Each row below holds a small network's activations on one input, seen along a few directions.
In each table, some parts of the input vary, and every possible input appears once, in random order.
A made-up example of a description, with smaller parts first: one of 6 places along a line, together with either a single point or one of 9 places around a ring or (one of 2 separate values, together with one of 8 places around a ring).
Shared parts are said once, and a part with two or three values counts as separate values.

Other details of the inputs vary at random and push rows far along two fixed directions, the same in every table; ignore that.

Rows:
row 1: [ 42  23 -58  55 -31  -6 -18  17 -37  23  -6 -31  26 -16]
row 2: [ 49  -4 -49  59  -9   0   0  34  -9  14  -2   0  48 -16]
row 3: [-12 -18  51 -46  -4 -17  36 -68 -18 -22  58  11 -42 -15]
row 4: [-18  -1  23 -45  54  17 -28  52   8 -15 -65   0  -5  60]
row 5: [-44   9  18 -42  24  11 -44  24  20  -4 -68  -9 -14  60]
row 6: [-25  -3  39 -33 -10 -18  47 -60  15 -17  61   7 -43 -31]
row 7: [-43  10  23 -37  21  24 -50  24  16   0 -62  -6 -15  60]
row 8: [ 30   0 -51  55 -37   1 -19   7  -1  27 -17 -16  38 -28]
row 9: [ -4 -13  42 -39  19 -15  66 -30   3 -29  64  19 -35 -22]
row 10: [ 45  25 -55  51 -31 -11 -15  17 -31  19  -6 -32  24 -19]
row 11: [ -6  -3  38 -27  19  -6  55 -25   7 -29  68  24 -32 -17]
row 12: [-18   8  24 -41  55  21 -34  54  14 -17 -60   3  -4  62]
row 13: [  6  23  -7   1 -13 -16   8 -10 -25  -2  25 -18 -21  -1]
row 14: [ -1  -8  41 -35  22 -10  61 -28   4 -29  60  19 -31 -27]
row 15: [ 30  -9 -16  29  -3  -1  29   0  -8   0  40  11  17 -31]
row 16: [ -6   2  -1   7 -20   4   4 -18   4   8  15   3  -2 -13]
row 17: [ -8   0  -5   5 -20  -4   6 -19   5   6  13   0  -4 -11]
row 18: [-23   1  23 -42  53  15 -27  53   8 -17 -62   2  -6  68]
row 19: [ 32   6 -49  56 -39   4 -18   9   1  27 -15 -10  41 -26]
row 20: [ -3 -14  40 -36  22  -7  62 -30  -1 -25  62  19 -31 -27]
row 21: [ 50  -8 -50  56  -8  -2   4  33 -12  16  -4  -2  47 -17]
row 22: [ 24  -5 -55  59 -36  -4 -17   3  -5  30 -13 -15  39 -21]
row 23: [-43  13  24 -36  19  20 -50  28  19  -2 -61  -5 -14  64]
row 24: [-21 -12  45 -33   9 -36  37 -58 -11 -16  53  11 -44 -36]
row 25: [-23   5  21 -36  51  19 -32  52  10 -16 -54   5  -6  68]
row 26: [-24   5  44 -35 -14 -13  49 -58  17 -18  66  15 -44 -28]
row 27: [-22   2  22 -41  56  24 -32  53   7 -13 -62   3  -4  64]
row 28: [ 29 -12 -16  24   0  -2  31   1 -10   2  35  10  16 -28]
row 29: [ 14 -11  -3   6  11  -4  26   7  -7  -6  20   9   6  -7]
row 30: [-46   8  20 -44  29  20 -48  23  17  -2 -70  -8 -13  57]
row 31: [ 25   0 -47  60 -40   8 -22   9  -5  30  -8  -9  40 -21]
row 32: [ 17  -2  -2  11  12   7  20   8  -1  -9  24  12   7 -14]
row 33: [-29  -5  41 -34 -11  -7  44 -61  10 -14  65  11 -45 -30]
row 34: [-25 -12  46 -33   9 -43  36 -56 -10 -16  52  13 -46 -27]
row 35: [ 23  -4 -54  56 -38   4 -18   6  -8  31 -12 -10  39 -23]
row 36: [ -6  -2  -5   8 -21  -4   5 -20   5   7  14  -3  -4 -13]
row 37: [ 29   2 -48  59 -38   8 -20   6  -4  30 -12 -12  39 -25]
row 38: [-24   0  40 -39  -7 -15  49 -62  17 -18  60  10 -42 -38]
row 39: [-21 -11  46 -34   6 -46  40 -58  -7 -19  54  11 -46 -32]
row 40: [ 27   0 -53  56 -40  -3 -16   8  -2  27 -15 -12  39 -21]
row 41: [ 48  -3 -50  61 -10   2   0  35  -8  12  -1   0  47 -16]
row 42: [ 15 -14  -3   4  11  -5  27   7  -8  -5  19   8   5  -8]
row 43: [ -6  -5  38 -27  19  -1  54 -26   5 -28  69  24 -31 -21]
row 44: [ 47 -17 -44  50 -33  -6 -23  -5 -35  22 -15 -14  44 -17]
row 45: [ 28   3 -46  59 -39   9 -21   9  -3  29 -10 -11  41 -25]
row 46: [ 15  -8  -3   9  11   3  22   7  -5  -5  23  13   7 -11]
row 47: [ 49  -6 -50  59  -9  -1   2  33 -10  14  -4   0  47 -17]
row 48: [  1   8   0   7 -22   1   5 -15  12   4  15   2   1 -22]
row 49: [-19   6  23 -41  55  21 -31  53  13 -17 -62   4  -5  61]
row 50: [-41  14  25 -38  20  17 -49  27  21  -4 -66  -8 -15  63]
row 51: [-31  -5  39 -37  -7 -11  48 -63  10 -14  65  13 -43 -32]
row 52: [ 27  -1 -52  57 -40  -3 -17   8  -2  28 -14 -15  37 -21]
row 53: [ -9  -2  -6   5 -16  -7   8 -22   5   6  13  -1  -3 -13]
row 54: [  5  23  -6   0 -11 -11   7 -12 -27  -1  26 -17 -21  -5]
row 55: [ 19  -6  -2   9  12   4  23   6  -3  -6  22  12   8 -16]
row 56: [-24   5  47 -33 -15 -11  46 -57  18 -19  69  13 -44 -28]
row 57: [-24   3  21 -37  52  18 -30  52   9 -15 -57   6  -6  68]
row 58: [ 31   6 -46  57 -39   5 -21  11   2  26 -12 -12  41 -26]
row 59: [ -4   3  -1  10 -21  -1   4 -19   6   7  16  -1  -4 -11]
row 60: [ 35 -11 -46  56 -20 -30 -23   6 -24  26 -22 -14  38 -33]
row 61: [-46  14  23 -41  22  19 -49  27  18  -3 -66  -3 -15  67]
row 62: [ -3   5  -1   7 -19   5   5 -19   6   7  14   2  -1 -18]
row 63: [-23   2  41 -38 -11 -11  46 -57  17 -18  60  11 -43 -35]
row 64: [-36  -5  35 -59  35   9 -63  22  -9 -12 -81 -10 -17  89]
row 65: [ 52  -7 -49  54  -6   2   2  33 -11  16  -7  -3  48 -23]
row 66: [-25   6  47 -35 -15 -12  48 -57  18 -19  70  17 -43 -29]
row 67: [-32  -2  35 -59  34   7 -62  24  -7 -14 -84 -11 -15  88]
row 68: [ -3 -13   1   9  -1 -29  -2 -20 -20   6   8   1  -6 -21]
row 69: [  3   6   0   8 -21   0   4 -18  11   5  13  -3  -2 -22]
row 70: [ 26  -1 -52  55 -37   5 -18   6  -6  30 -15 -11  40 -26]
row 71: [-27   2  44 -33 -14  -4  43 -56  12 -15  69  18 -41 -29]
row 72: [-44  14  23 -38  19  20 -49  29  19  -3 -61  -2 -12  65]
row 73: [-21   6  23 -38  54  25 -33  52  10 -16 -57   5  -4  62]
row 74: [ 50 -14 -43  47 -33 -10 -23  -3 -29  19 -18 -16  43 -18]
row 75: [ -4 -11  39 -33  22  -5  60 -28   0 -26  61  20 -30 -25]
row 76: [ 27   4 -48  58 -39   9 -20  10  -3  29 -10  -7  43 -25]
row 77: [ 42  25 -57  54 -34 -16 -14  17 -33  19  -3 -31  24 -12]
row 78: [ 27  -3 -51  57 -37   5 -19   6  -5  30 -14 -14  39 -26]
row 79: [-19   9  24 -38  54  24 -34  55  15 -19 -59   4  -5  62]
row 80: [ -7 -16  39 -36  20  -7  61 -30  -2 -24  64  20 -32 -23]
row 81: [-26  -2  22 -41  54  22 -30  52   3 -13 -61   3  -5  66]
row 82: [16 -9 -4  8 11 -3 25  7 -4 -5 22 10  6 -8]
row 83: [-41  10  20 -42  27  16 -48  24  21  -4 -71 -13 -14  54]
row 84: [-48   4  19 -40  26  19 -50  22  15   0 -67 -10 -15  60]
row 85: [ 25  -4 -53  57 -33   2 -19   3  -5  30 -15 -16  40 -27]
Description of these inputs: one of 5 places around a ring, together with either one of 3 separate values or one of 6 places along a line or (one of 2 separate values, together with one of 4 places along a line).
Question: The inputs of row 3 and row 44 match in every part but the place on the ring of 5. If row 68 is changed in the same way as row 3 into row 44, which row does it become?
Answer: row 24
Question: The inputs of row 14 and row 29 match in every part but the place on the ring of 5. If row 58 is changed in the same way as row 14 into row 29, which row does it become?
Answer: row 23
Question: The inputs of row 64 and row 74 match in every part but the place on the ring of 5. If row 34 is changed in the same way as row 64 into row 74, which row does it become?
Answer: row 60
Question: Change only the choice among 3 separate values in row 67. List by row number the other rows that result.
Answer: row 39, row 77
Question: Change only the place on the line of 6 in row 82. List by row number the other rows that result.
Answer: row 11, row 25, row 29, row 42, row 57

Rows:
row 86: [-24  -8 -12  -2   2   3 -69  32   6  22 -88 -12  16  49]
row 87: [ 11  -1 -26  32 -42 -16   4 -26  -7  24  13  -7  20 -35]
row 88: [ 37 -10  -9  -3  36 -12 -23  40 -27 -10 -53 -13  22  17]
row 89: [ 53 -11 -73  74 -28   8  25  18   4  22  18   4  58 -42]
row 90: [-13  17 -17   3  -6  19 -66  37   5  21 -85 -22  12  51]
row 91: [-30   0  60 -58  32   8  44 -14  36 -37  35  26 -39  19]
row 92: [ 29  -5  14  20 -15  -3  58 -27  14 -13  85  33   6 -54]
row 93: [ 56  -6 -62  82 -25  12  19  24  -5  29  23  12  58 -58]
row 94: [ 11 -16 -29  40 -31 -19  -9 -27  -8  20  10  -4  19 -36]
row 95: [-18  -1  32 -14 -20 -25  44 -73   3  -7  72   4 -36 -46]
row 96: [-14  22 -18  -3 -13  23 -66  39   4  16 -76 -26  12  52]
row 97: [-15 -20  68 -71  40 -13  51 -40 -32 -42  61  19 -56  18]
row 98: [ 15  14 -29  30 -44   0  -3 -25  -8  11  24 -16   9 -32]
row 99: [-32 -10  44 -45  39  25  37   2  27 -22  28  14 -33  -1]
row 100: [-23  16  24 -44  62 -20 -13  46 -23 -23 -33  -5 -31  59]
row 101: [-44  19  32 -43  14  11 -32  -5  12 -12 -33  -9 -37  39]
Question: Describe the family of inputs behind these rows.
Answer: either one of 3 separate values or one of 5 places around a ring or (one of 2 separate values, together with one of 4 places along a line)
Question: Change only the choice among 2 separate values in row 95. List by row number the other rows that result.
Answer: row 87

Rows:
row 102: [-49   0  60 -68  22  -4   9 -31   9 -25  12   9 -53  28]
row 103: [ 56 -11 -22  38   6  -6  60   8 -17  -8  64  16  24 -45]
row 104: [-36   8  27 -34  17   5 -15   5  17  -7 -24   1 -22  27]
row 105: [  1   5   5   3 -24  -2  34 -35   8  -2  51   5 -13 -34]
row 106: [  6   0 -36  26  -5   8 -58  38 -14  23 -69 -19  33  33]
row 107: [ 21  -5 -14  23 -28 -14  12 -24  -9   8  24  -5   9 -33]
row 108: [ -3   2  -3  -6   3   0 -29   9  -7   4 -37 -11   4  20]
row 109: [  5   4 -24  18  -7  13 -44  30   5  16 -55 -11  28  21]
row 110: [  1  -1 -23  22 -13  10 -30  17   2  18 -33  -5  23  12]
row 111: [-32  11  35 -47  17   0  -9  -8   0 -15 -11  -4 -36  31]
row 112: [ 23  -4 -22  39 -35 -20  31 -35  -7  11  52   1   8 -59]
row 113: [  4   5   6   4 -23 -10  30 -38  -2  -3  51   3 -15 -34]
row 114: [ 27 -11 -27  48 -49 -10  41 -44  -2  16  67   6  16 -68]
row 115: [-49   6  59 -67  27 -10  11 -25  11 -26  10   6 -55  22]
row 116: [ 51 -17 -20  36  13 -13  62   8 -13  -7  60  19  21 -49]
row 117: [ 17  -2 -24  29 -20 -16   3 -11 -14  13  12  -9  10 -28]
row 118: [ 11   9 -34  33 -20  11 -31  25   1  20 -33 -13  27   8]
row 119: [ 38  -8 -36  27  43  22 -35  89  -9   3 -72   0  53  43]
row 120: [-20 -12  61 -66  67   7  41  11   6 -43  27  30 -37  29]
row 121: [-25  -1  29 -28   2  -2   6 -25   5  -8  15   6 -25   4]
row 122: [  9   4 -38  29  -7  21 -59  46   8  23 -76 -16  41  30]
row 123: [-37   7  25 -34  19   9 -14   5  21  -8 -24   1 -21  26]
row 124: [ 13   5 -20  22 -22  -5  -7  -4  -9  10   3 -11   9  -9]
row 125: [-30   5  38 -45  16   3 -11 -10  11 -14 -15   2 -28  25]
Question: The inputs of row 102 and row 124 match in every part but one. If row 110 is changed in the same way as row 102 into row 124, which row does it become?
Answer: row 118
Question: Describe the family of inputs behind these rows.
Answer: one of 4 separate values, together with either a single point or one of 5 places along a line
Question: Which other rows agree with row 115 in the choice among 4 separate values? List them by row number.
Answer: row 104, row 112, row 116, row 117, row 123
Question: Change only the choice among 4 separate values in row 121. List by row number the other rows that result.
Answer: row 112, row 113, row 125
